A small network was trained on invented records. Each row is its activation on one of them, seen along a few directions.
After each row come some of the record's fields: U, K, N, E, J.
A field that a record lacks is left out.
Other fields move the rows too, some of them a lot.
In the rows, zero is written as 500.
Random noise pushes rows far along 2 fixed directions. That doesn't count. These rows show it; they differ only by the noise:
[453 644 527 489 333 410 581 441 515 267 629 601 565 396 528 568]
[464 586 609 467 425 389 542 500 483 307 617 582 446 490 497 636]
[472 604 489 481 358 422 597 395 554 255 618 607 557 372 538 599]
[435 702 501 508 263 415 594 434 510 250 644 609 641 354 541 510]

[448 682 511 523 241 484 535 525 429 333 624 612 702 406 493 370] | U=u1 K=k1 N=n5 E=e4 J=j3
[583 368 413 465 547 485 666 297 645 387 462 507 553 292 551 581] | U=u2 K=k3 N=n4 J=j3
[496 568 683 519 516 448 453 673 340 557 518 470 424 727 442 533] | U=u2 K=k4 N=n5 J=j1
[473 540 565 522 396 530 469 593 487 473 537 482 532 448 496 417] | U=u2 K=k1 N=n2 E=e5 J=j4
[699 184 440 379 813 506 557 329 645 539 404 526 228 582 465 735] | U=u1 K=k3 N=n2 J=j3
[526 497 464 573 536 502 356 535 534 676 510 448 592 582 460 461] | U=u1 K=k3 N=n1 E=e1 J=j3
[532 539 372 440 440 479 458 421 411 550 571 533 538 441 451 298] | U=u1 K=k3 N=n2 E=e2 J=j4
[533 332 380 499 711 609 514 443 623 610 364 472 348 567 431 660] | U=u2 K=k1 N=n3 J=j3
[460 473 656 445 439 338 552 601 432 399 577 538 431 427 579 513] | U=u1 K=k2 N=n4 E=e5 J=j4
[549 509 227 505 451 501 447 346 353 617 576 503 541 440 397 195] | U=u1 K=k3 N=n3 E=e2 J=j4
[442 716 464 520 294 505 543 468 518 437 588 574 716 300 521 303] | U=u2 K=k3 N=n2 E=e3 J=j4
[489 482 436 513 479 588 516 411 611 436 500 539 516 374 513 510] | U=u2 K=k1 N=n2 E=e3 J=j4
[394 707 739 574 491 547 398 844 506 662 470 396 513 767 487 482] | U=u1 K=k4 N=n1 J=j3
[509 528 452 541 357 403 544 396 430 375 599 573 539 419 530 382] | U=u1 K=k5 N=n2 E=e3 J=j4
[458 618 461 468 366 387 389 596 188 604 567 515 442 564 426 278] | U=u2 K=k2 N=n3 E=e2 J=j4
[460 396 649 501 696 558 411 653 383 718 428 378 355 789 395 565] | U=u1 K=k1 N=n3 J=j3
[628 280 442 418 773 598 502 494 616 582 406 369 250 637 460 735] | U=u2 K=k4 N=n3 J=j3
[477 495 443 505 395 545 535 375 535 428 540 561 618 380 547 418] | U=u1 K=k1 N=n2 E=e3 J=j4
[407 714 449 665 263 571 366 674 490 602 543 456 818 508 470 276] | U=u2 K=k1 N=n1 E=e1 J=j3
[385 764 608 586 155 434 437 642 247 498 604 566 693 480 466 170] | U=u2 K=k1 N=n2 E=e3 J=j4
[488 415 487 602 591 626 353 572 616 676 459 398 590 606 473 582] | U=u2 K=k1 N=n1 E=e1 J=j3
[635 224 328 431 737 482 435 376 395 659 515 508 179 659 390 533] | U=u1 K=k4 N=n3 E=e2 J=j4
[511 495 323 511 518 624 666 286 700 432 462 534 594 366 585 528] | U=u1 K=k4 N=n3 J=j3
[460 528 740 441 466 398 401 684 323 458 560 557 360 653 388 547] | U=u2 K=k1 N=n5 E=e4 J=j3
[579 416 692 412 665 416 453 622 423 560 457 487 270 680 405 597] | U=u2 K=k3 N=n2 J=j3
[649 304 469 451 684 507 485 367 532 499 504 538 356 479 459 607] | U=u2 K=k3 N=n2 E=e4 J=j4
[599 280 372 395 714 496 413 420 416 627 521 477 191 651 406 508] | U=u1 K=k4 N=n3 E=e2 J=j4
[430 610 749 453 469 440 494 660 399 426 473 485 460 584 565 559] | U=u2 K=k2 N=n2 J=j3
[533 454 592 420 547 389 421 492 383 511 528 544 375 520 441 473] | U=u2 K=k3 N=n2 E=e3 J=j4
[433 539 502 469 358 458 484 505 461 459 538 578 555 466 489 378] | U=u1 K=k1 N=n2 E=e3 J=j4
[459 576 795 521 628 534 511 707 496 461 471 479 401 628 539 729] | U=u2 K=k2 N=n5 J=j1
[528 537 276 581 439 638 525 459 737 576 413 411 736 445 568 516] | U=u2 K=k4 N=n1 J=j3
[519 540 213 550 399 580 608 312 573 444 437 546 692 333 595 399] | U=u2 K=k2 N=n3 J=j3
[406 647 866 511 431 413 524 799 345 498 573 423 476 675 516 454] | U=u1 K=k4 N=n4 J=j3
[439 600 447 518 372 553 583 376 634 384 542 569 698 310 659 518] | U=u1 K=k2 N=n2 E=e1 J=j3
[462 537 508 476 537 510 520 517 445 474 471 506 501 544 541 460] | U=u1 K=k2 N=n3 J=j1
[371 672 363 559 342 631 547 482 553 545 443 463 738 400 488 347] | U=u2 K=k1 N=n3 J=j3
[546 565 237 533 417 568 408 446 360 688 546 434 596 436 389 221] | U=u2 K=k3 N=n3 E=e2 J=j4
[556 550 507 525 561 591 409 606 389 718 453 387 467 646 392 384] | U=u2 K=k3 N=n3 J=j3
[511 566 206 538 280 605 591 277 660 399 522 511 828 167 665 431] | U=u2 K=k2 N=n2 E=e3 J=j4
[505 592 368 536 479 600 661 315 673 382 516 569 760 300 552 522] | U=u1 K=k3 N=n5 J=j1
[405 610 579 533 445 543 582 606 593 443 465 523 579 497 514 531] | U=u1 K=k1 N=n2 J=j3
[559 391 396 421 662 449 423 429 383 665 520 516 252 573 363 446] | U=u1 K=k3 N=n3 E=e2 J=j4
[457 693 409 560 143 397 535 350 366 342 603 595 707 297 564 252] | U=u2 K=k5 N=n2 E=e3 J=j4
[564 382 402 481 593 530 511 360 572 442 503 565 462 414 587 543] | U=u1 K=k2 N=n2 E=e3 J=j4
[419 602 620 501 393 488 425 633 383 486 568 519 527 554 470 344] | U=u1 K=k1 N=n2 E=e3 J=j4
[498 447 580 505 458 367 548 546 434 408 553 548 449 384 557 488] | U=u2 K=k2 N=n4 E=e5 J=j4

Which values does each new row have?
[513 509 541 519 634 535 471 522 430 647 446 459 419 582 412 479] | U=u2 K=k3 N=n3 J=j3
[569 414 373 467 549 407 375 469 234 718 536 504 316 608 345 332] | U=u2 K=k3 N=n3 E=e2 J=j4
[458 630 373 539 355 444 504 433 394 469 486 493 613 451 482 310] | U=u2 K=k5 N=n3 J=j3
[594 422 368 419 460 482 622 284 618 280 591 620 527 351 557 644] | U=u1 K=k4 N=n5 E=e4 J=j3
[675 169 402 446 824 560 437 398 629 557 398 505 194 550 512 772] | U=u2 K=k2 N=n2 E=e3 J=j4
[515 427 558 437 489 381 569 464 512 419 578 519 483 354 530 475] | U=u1 K=k3 N=n4 E=e5 J=j4
[497 516 482 451 560 546 627 363 675 404 476 564 605 374 547 637] | U=u1 K=k3 N=n5 J=j1
[426 602 587 527 472 430 556 529 525 421 483 525 481 527 512 512] | U=u1 K=k5 N=n2 J=j3
[553 417 483 476 659 523 332 612 297 681 493 439 246 670 400 456] | U=u2 K=k2 N=n3 E=e2 J=j4
[480 583 504 516 491 575 501 565 497 611 413 434 481 545 531 574] | U=u2 K=k2 N=n3 J=j3
[513 339 603 418 766 495 418 573 434 606 396 411 244 703 483 697] | U=u2 K=k2 N=n3 J=j3
[455 384 664 448 689 573 504 537 621 532 371 447 347 602 482 758] | U=u2 K=k1 N=n2 J=j3
[375 713 647 569 297 495 547 748 424 432 540 431 690 476 492 345] | U=u2 K=k1 N=n4 J=j3
[362 543 694 564 599 593 319 787 560 723 497 368 526 741 430 603] | U=u1 K=k1 N=n1 E=e1 J=j3
[463 649 547 559 273 441 634 566 453 414 563 491 675 409 560 372] | U=u2 K=k4 N=n4 J=j3
[444 639 593 472 421 455 620 543 555 319 515 546 587 416 573 693] | U=u2 K=k2 N=n5 J=j1
[413 538 500 597 483 605 326 683 578 688 483 372 675 617 451 478] | U=u2 K=k1 N=n1 E=e1 J=j3
[495 657 361 573 255 482 538 409 443 381 569 625 719 279 596 272] | U=u2 K=k2 N=n2 E=e3 J=j4
[488 454 380 533 512 553 485 445 593 533 475 552 489 443 472 503] | U=u2 K=k1 N=n2 E=e3 J=j4
[491 505 387 496 459 613 614 315 685 317 558 595 643 310 542 621] | U=u1 K=k1 N=n5 E=e4 J=j3
[518 353 581 469 580 500 466 480 479 489 496 530 368 536 466 561] | U=u2 K=k1 N=n2 E=e3 J=j4
[481 491 894 403 693 362 409 767 334 571 488 442 248 791 405 609] | U=u1 K=k3 N=n2 J=j3
[541 520 366 511 368 478 536 378 500 464 562 595 563 428 539 357] | U=u1 K=k4 N=n2 E=e3 J=j4
